W =
[[119 141 144 125 118 146 128]
 [118 130 127 130 115 125 118]
 [119 150 134 138 131 127 138]
 [123 131 133 141 131 126 123]
 [131 140 126 125 141 128 142]
 [136 135 131 120 137 135 131]]
W[-6, -7]: 119
W[-3]: [123, 131, 133, 141, 131, 126, 123]
W[2, 5]: 127
W[:, 0]: [119, 118, 119, 123, 131, 136]
W[-2, -7]: 131
W[0, 4]: 118
W[0]: [119, 141, 144, 125, 118, 146, 128]
W[-4, -6]: 150
W[1, -7]: 118
W[2, 0]: 119
W[4, -2]: 128
W[5]: [136, 135, 131, 120, 137, 135, 131]
W[3, -5]: 133
W[-3, 0]: 123
W[:, 1]: [141, 130, 150, 131, 140, 135]

grid =
[[135 130 120 148 103 115 134 128 117 134 129 110 123]
 [136 113 118 134 145 108 110 129 137 124 128 128 143]]
grid[-2,0] -> 135
grid[:, 5] -> [115, 108]
grid[1,-11] -> 118
grid[1] -> [136, 113, 118, 134, 145, 108, 110, 129, 137, 124, 128, 128, 143]
grid[:, -1] -> [123, 143]
grid[:, -4] -> [134, 124]
grid[0,10] -> 129
grid[1,0] -> 136
grid[-2,7] -> 128

a =
[[115 126 133 111 137 129 132 119 134 132 130 133 135 110]
 [121 129 118 127 122 143 144 120 129 128 139 128 137 114]
 [134 128 115 135 125 132 112 133 130 125 117 115 137 140]
 [124 128 134 121 139 124 119 124 137 133 121 127 137 126]
 [120 123 123 117 128 134 134 127 127 126 132 129 132 118]
 [112 111 112  99 127 140 136 134 118 115 134 129 133 111]]
a[-6][-14] => 115
a[5][-1] => 111
a[-5][-4] => 139
a[0] => [115, 126, 133, 111, 137, 129, 132, 119, 134, 132, 130, 133, 135, 110]
a[0][-13] => 126
a[5][-13] => 111
a[5][-14] => 112
a[-1][-10] => 127
a[-3][1] => 128
a[0][3] => 111
a[:, 13] => [110, 114, 140, 126, 118, 111]
a[:, 11] => [133, 128, 115, 127, 129, 129]
a[-2] => [120, 123, 123, 117, 128, 134, 134, 127, 127, 126, 132, 129, 132, 118]
a[2][8] => 130
a[-2][-13] => 123
a[-1] => [112, 111, 112, 99, 127, 140, 136, 134, 118, 115, 134, 129, 133, 111]
a[3][-6] => 137
a[-3][5] => 124
a[-3][13] => 126
a[-4][-14] => 134
a[:, -2] => [135, 137, 137, 137, 132, 133]
a[-1][-2] => 133
a[1][2] => 118
a[-2][11] => 129

m =
[[114 106 126 125 137]
 [112 103 126 125 139]
 [115 107 126 125 137]
 [123 120 127 127 131]
 [118 112 127 126 135]
 [118 112 127 126 135]
 [116 109 126 126 136]
 [123 119 127 127 132]
 [113 103 126 125 139]]
m[0,0]	114
m[5,0]	118
m[:, 0]	[114, 112, 115, 123, 118, 118, 116, 123, 113]
m[7,1]	119
m[6,3]	126
m[1]	[112, 103, 126, 125, 139]
m[:, 2]	[126, 126, 126, 127, 127, 127, 126, 127, 126]
m[2,0]	115
m[6]	[116, 109, 126, 126, 136]
m[5,1]	112
m[:, 4]	[137, 139, 137, 131, 135, 135, 136, 132, 139]
m[6,1]	109
m[2,4]	137
m[:, 1]	[106, 103, 107, 120, 112, 112, 109, 119, 103]

data = [[139, 130, 132, 109, 112, 133, 141, 138, 116, 121, 134, 113], [140, 131, 133, 107, 111, 133, 143, 139, 115, 120, 134, 112], [134, 129, 130, 118, 119, 131, 135, 133, 122, 124, 131, 120], [139, 131, 132, 108, 111, 133, 142, 139, 116, 120, 134, 113], [143, 131, 134, 102, 107, 135, 146, 142, 112, 118, 136, 109], [130, 128, 129, 125, 126, 129, 130, 130, 126, 127, 129, 126], [132, 129, 130, 121, 122, 130, 133, 132, 124, 125, 130, 123]]
data[-7, 0]	139
data[5, -4]	126
data[:, 9]	[121, 120, 124, 120, 118, 127, 125]
data[6, 7]	132
data[4, -12]	143
data[0, 2]	132
data[5]	[130, 128, 129, 125, 126, 129, 130, 130, 126, 127, 129, 126]
data[:, -7]	[133, 133, 131, 133, 135, 129, 130]
data[3, -1]	113
data[-3, 2]	134
data[-4, -5]	139
data[:, -4]	[116, 115, 122, 116, 112, 126, 124]
data[-2, 5]	129
data[0, 8]	116
data[1, -9]	107
data[1, 10]	134
data[-1]	[132, 129, 130, 121, 122, 130, 133, 132, 124, 125, 130, 123]
data[-7, -2]	134
data[-6, -5]	139
data[-3]	[143, 131, 134, 102, 107, 135, 146, 142, 112, 118, 136, 109]
data[:, -12]	[139, 140, 134, 139, 143, 130, 132]
data[-6, -1]	112
data[:, -11]	[130, 131, 129, 131, 131, 128, 129]
data[2, 1]	129
data[:, -8]	[112, 111, 119, 111, 107, 126, 122]
data[4, 10]	136
data[6, -2]	130
data[-7, -7]	133
data[:, -5]	[138, 139, 133, 139, 142, 130, 132]
data[-6, -11]	131
data[-1, -11]	129
data[3, 9]	120
data[-7]	[139, 130, 132, 109, 112, 133, 141, 138, 116, 121, 134, 113]
data[3]	[139, 131, 132, 108, 111, 133, 142, 139, 116, 120, 134, 113]
data[0, 6]	141
data[2, -6]	135
